A small network was trained on invented records. Each row is its activation on one of them, seen along a few directions.
Here are examples, each followed by its value of one field, Boke.
Records without Boke are marked missing.
Other fields move the rows too, some of them a lot.
In the rows, 500 means zero.
Strong random noise was added to every row along 5 fixed directions; ignore it. To show where, here is one row again and again, with new noise each time:
[294, 634, 200, 643, 650, 434, 210, 609, 549, 315, 531, 776, 611, 665, 837, 539, 559, 388, 225, 176]
[544, 238, 234, 604, 585, 369, 536, 649, 752, 310, 578, 399, 283, 583, 704, 357, 485, 374, 624, 535]
[440, 414, 536, 669, 565, 439, 371, 446, 617, 347, 424, 537, 376, 543, 515, 490, 515, 615, 465, 360]
[440, 190, 826, 776, 695, 312, 284, 254, 635, 187, 303, 464, 218, 556, 328, 521, 488, 910, 434, 314]
[484, 664, 553, 591, 370, 634, 431, 458, 556, 585, 469, 619, 506, 478, 505, 492, 574, 517, 484, 343]
[551, 768, 451, 513, 320, 660, 685, 516, 397, 500, 240, 514, 713, 528, 436, 375, 468, 485, 739, 660]
[770, 496, 490, 504, 448, 539, 724, 478, 470, 386, 364, 469, 621, 709, 556, 206, 522, 501, 743, 611]

[315, 384, 494, 655, 552, 405, 502, 585, 510, 353, 356, 307, 381, 315, 282, 787, 358, 530, 601, 570]
f6
[422, 553, 203, 609, 582, 413, 492, 611, 458, 257, 375, 544, 668, 433, 577, 648, 369, 411, 535, 574]
f8
[232, 815, 408, 608, 301, 653, 321, 508, 515, 487, 414, 622, 555, 440, 428, 601, 491, 457, 367, 361]
f4
[475, 272, 305, 611, 466, 487, 727, 606, 572, 274, 370, 302, 429, 497, 492, 417, 392, 447, 733, 753]
f5
[816, 273, 477, 533, 506, 511, 551, 516, 633, 466, 713, 565, 482, 833, 679, 256, 664, 424, 455, 297]
f5
[552, 415, 606, 575, 533, 492, 268, 357, 649, 453, 694, 696, 371, 623, 535, 305, 690, 591, 250, 189]
f4
[478, 506, 617, 509, 416, 648, 455, 370, 570, 511, 516, 610, 447, 522, 349, 318, 569, 638, 420, 466]
f3
[526, 418, 748, 572, 190, 650, 538, 430, 691, 800, 533, 375, 177, 260, 174, 511, 558, 618, 679, 523]
f2
[456, 344, 264, 576, 553, 423, 437, 683, 683, 410, 727, 556, 318, 585, 655, 366, 530, 352, 462, 481]
f1
[382, 342, 560, 567, 530, 420, 394, 439, 596, 406, 500, 490, 305, 492, 471, 359, 539, 673, 502, 365]
f2
[576, 682, 382, 510, 384, 639, 537, 602, 488, 557, 555, 555, 592, 499, 523, 558, 545, 332, 497, 403]
f4
[422, 758, 448, 475, 293, 687, 629, 562, 377, 591, 246, 457, 610, 368, 248, 609, 380, 518, 723, 730]
f1
[307, 693, 184, 607, 597, 472, 458, 639, 506, 208, 323, 616, 623, 599, 613, 440, 452, 406, 481, 560]
f7
[521, 517, 765, 533, 445, 600, 452, 383, 524, 556, 455, 598, 392, 502, 285, 417, 525, 659, 502, 454]
f1
[540, 375, 338, 493, 503, 442, 514, 591, 579, 441, 555, 507, 476, 598, 570, 259, 541, 446, 592, 583]
f2
[514, 434, 484, 599, 550, 491, 350, 519, 590, 489, 641, 537, 502, 334, 565, 823, 429, 409, 429, 349]
f8
[361, 568, 454, 425, 631, 384, 327, 481, 368, 451, 525, 677, 616, 580, 599, 451, 557, 549, 294, 384]
missing
[497, 614, 508, 480, 549, 504, 479, 435, 431, 451, 431, 621, 607, 602, 470, 367, 586, 479, 479, 440]
f6
[407, 324, 316, 537, 702, 354, 404, 603, 647, 265, 499, 481, 353, 561, 553, 505, 457, 525, 472, 444]
f7
[395, 623, 567, 597, 481, 487, 389, 457, 475, 411, 471, 567, 505, 554, 436, 597, 517, 621, 411, 308]
f7
[747, 328, 115, 591, 655, 477, 648, 740, 672, 184, 570, 450, 534, 793, 814, 373, 444, 186, 569, 558]
f3
[533, 534, 581, 518, 425, 639, 465, 396, 537, 506, 515, 508, 488, 554, 426, 399, 584, 524, 543, 438]
f5
[646, 355, 334, 372, 545, 406, 608, 602, 621, 505, 767, 566, 518, 691, 705, 188, 614, 319, 543, 498]
f6
[617, 603, 314, 392, 718, 379, 599, 516, 190, 235, 310, 550, 900, 874, 696, 398, 427, 467, 574, 560]
missing
[528, 399, 314, 552, 393, 581, 667, 611, 692, 481, 541, 377, 288, 430, 386, 285, 503, 403, 694, 753]
f3
[307, 456, 364, 511, 604, 334, 497, 571, 410, 280, 312, 473, 604, 348, 367, 620, 294, 601, 607, 709]
f8
[667, 245, 519, 498, 612, 374, 538, 484, 602, 388, 613, 459, 376, 628, 637, 356, 551, 514, 486, 504]
missing

Which value of Boke does each new row have?
[500, 620, 422, 475, 454, 590, 488, 527, 430, 546, 581, 649, 727, 406, 624, 601, 462, 348, 463, 450]
f8
[832, 391, 534, 228, 314, 575, 846, 537, 521, 789, 720, 362, 429, 479, 507, 137, 607, 369, 792, 746]
missing
[324, 178, 391, 648, 693, 234, 512, 586, 607, 44, 225, 331, 324, 518, 305, 488, 281, 680, 588, 703]
f4
[595, 503, 239, 634, 402, 596, 601, 680, 670, 408, 606, 562, 480, 622, 654, 380, 528, 308, 472, 468]
f3
[675, 369, 815, 586, 586, 514, 522, 349, 470, 375, 296, 424, 560, 559, 351, 570, 462, 703, 637, 503]
f2
[406, 348, 463, 614, 472, 539, 425, 546, 714, 402, 540, 519, 282, 425, 537, 514, 460, 454, 415, 360]
f4
[312, 152, 357, 505, 706, 220, 288, 583, 706, 411, 753, 473, 145, 440, 630, 492, 516, 492, 336, 423]
missing
[548, 249, 583, 768, 473, 611, 377, 484, 803, 465, 738, 410, 150, 382, 508, 667, 556, 453, 389, 284]
f3
[522, 630, 609, 522, 244, 733, 672, 539, 664, 709, 549, 516, 372, 314, 358, 481, 532, 464, 619, 522]
f7
